Each row below holds a small network's activations on one input, seen along a few directions.
Each table varies a few parts of the input and shows all the possible inputs, shuffled.
Descriptions start from the smaller parts, as in this example, which fits no table here: line(6) and (point or ring(9) or (values(2) and ring(8))).
Shared parts are said once, and a part with two or three values counts as separate values.
(in the rows, 128 means zero)

Table:
r1: [120 189 124 133 110  19 129 107 186 155 107 100 198  72 162 137 180 163
 145 145]
r2: [130 115 133 128 126 158 123 134 105 113 140 123 122 131 123 124 131 113
 109 134]
r3: [132 111 131 120 143 154 138 133 119 129 119 152  89 159 114 131  86 127
 151 117]
r4: [135 122 134 128 155 155 139 134 127 128 118 154  86 159 112 127  83 125
 144 119]
r5: [127 107 129 127 123 154 119 136 105 113 142 125 127 134 122 124 133 114
 109 128]
r6: [130 198 118 142  87  34 126 116 157 135 128  83 210  68 169 117 196 153
  97 145]
r7: [112 163 108 139 123  51 111 102 181 156 119  92 178  72 148 142 190 157
 122 154]
r8: [130 135 133 140 140 155 121 138 111 114 138 126 115 136 115 117 124 111
 102 141]
r9: [128 122 129 131 130 152 118 138 103 114 137 123 119 137 118 119 127 112
 106 138]
r10: [129  96 131 116 132 160 139 131 121 133 127 155 101 154 122 135  96 124
 159 101]
r11: [133  96 131 118 135 155 139 128 121 130 125 154  98 156 117 134  93 128
 155 109]
r12: [123 106 128 125 120 157 118 138 106 116 142 125 130 134 124 121 135 109
 112 120]
r13: [135 104 135 117 138 159 143 128 120 128 122 152  93 153 120 136  90 128
 153 113]
Q: What is each input in this table made of?
A: values(3) or (values(2) and line(5))
Q: Which other rows does r8 become when the values(2) part takes its other values? List them by row number.
A: r4
Q: Which other rows does r11 become when the values(2) part takes its other values? List them by row number.
A: r5

Table:
r14: [133 111 135 151 183 228 109 150  91  88 151 137  64 158  88 125  95  94
  66 148]
r15: [123 154 123 133 155  67 142 114 200 163  97 151 136 124 135 140 115 159
 179 106]
r16: [128  93 143 109  75 154 133 141  71 121 150 127 149 143 129 102 144  89
 145 118]
r17: [144 129 125 108 133 106 170 110 163 155  92 162  94 148 143 149  68 171
 191  89]
r18: [123  36 123 108 152 213 132 128 124 127 130 169  70 170 112 152  78 119
 158  76]
r19: [133 146 160 135 162 150 126 145  96 105 129 137 100 144  96 127 104 105
 129 178]
r20: [111 122 111 122  56  96 108 117 123 126 162  78 221  58 177 139 226 131
  91 121]
r21: [121 164 126 145 137  92 104 110 153 123 129  78 169  67 139 136 193 136
  76 183]
r22: [131  56 125 126 106 227 115 153  64  88 174 138 120 154 119 117 127  86
  77  92]
r23: [115  81 140  90 121 144 149 117 130 165 109 162  97 156 123 143  92 124
 227  99]
r24: [145 201 125 146 163 110 135 133 125 127 104 121  76 146 110 106  85 141
 104 175]
r25: [109  92 106 111 101  66 119  92 172 163 125 115 175  85 149 170 179 167
 173 124]
r26: [117 231 120 168 183  77 106 140 160 139 105 109 116 122 108 108 128 130
  94 185]
r27: [158 138 131 123  86 114 151 131 106 109 131 125 148 136 147 104 119 139
 110 107]
r28: [129 166 127 145 108  78 122 138 143 120 135 111 185 111 144 102 165 128
 101 118]
Q: The inputs of r19 and r14 match in every part but one. If r16 is changed in the same way as r19 into r14, which row does it become?
A: r22
Q: What is each input in this table made of?
A: values(3) and line(5)
Q: Which other rows does r26 become when the values(3) part takes its other values? List them by row number.
A: r15, r28
Q: Which other rows does r27 become when the values(3) part takes its other values? List them by row number.
A: r17, r24

Table:
r29: [135 129 147 134 155 164 130 140 110 109 129 138 100 146 108 122 104 109
 118 143]
r30: [139 148 143 135 161 161 131 144 101 115 121 144  85 157  99 115  84 112
 115 151]
r31: [139 107 128 128 141 172 138 137 118 118 130 151  94 160 117 119  89 120
 124  99]
r32: [121  98 124 124 170 185 121 134 115 131 124 153  67 159  95 142  83 117
 137 130]
r33: [137 112 136 124 132 153 131 138 100 114 132 139 110 151 111 119 106 116
 124 130]
r34: [124 172 122 119 131  15 152  95 216 180  78 135 158 100 157 157 128 188
 207 120]
r35: [128 167 116 145 100  79 112 113 142 127 139  79 184  76 150 121 196 141
  79 159]
r36: [118  64 120 115 140 179 119 128 116 129 137 148  90 154 111 147 107 122
 148 111]
r37: [116  78 129 123 164 188 119 129 125 127 132 148  82 149 106 149 104 115
 140 122]
r38: [140 128 129 130 149 172 143 144 111 119 122 153  75 172 114 114  71 119
 124 108]
r39: [137 117 153 117 108 153 139 139  87 111 138 134 133 139 125 118 122 105
 135 132]
r40: [127 174 122 116 132  14 156  93 213 184  80 138 158  96 154 152 128 188
 204 118]
r41: [117 169 116 148 106  74 109 126 143 127 140  86 190  80 150 119 198 129
  86 154]
r42: [114 172 120 149 106  74 104 124 149 131 139  82 190  83 147 110 202 124
  92 153]
r43: [118 172 118 143 105  74 105 125 140 125 140  84 191  78 149 125 195 137
  84 151]
r44: [120  67 134 107 116 176 127 128 102 127 142 144 115 141 121 146 121 112
 158 112]
r45: [124 167 114 140 103  75 109 119 140 125 137  81 185  75 152 123 193 139
  80 158]
r46: [139  94 122 121 117 164 140 137 110 119 135 149 100 166 126 118  94 126
 133  89]
r47: [139  97 138 112  95 162 147 138  95 117 138 145 126 151 138 117 109 114
 142  91]
Q: What is each input in this table made of?
A: values(2) or line(5) or (values(3) and line(4))
Q: Start at r42 and move only the line(5) part, one step at a time. The first step leads to r41. Which rows follow, in order?
A: r43, r45, r35
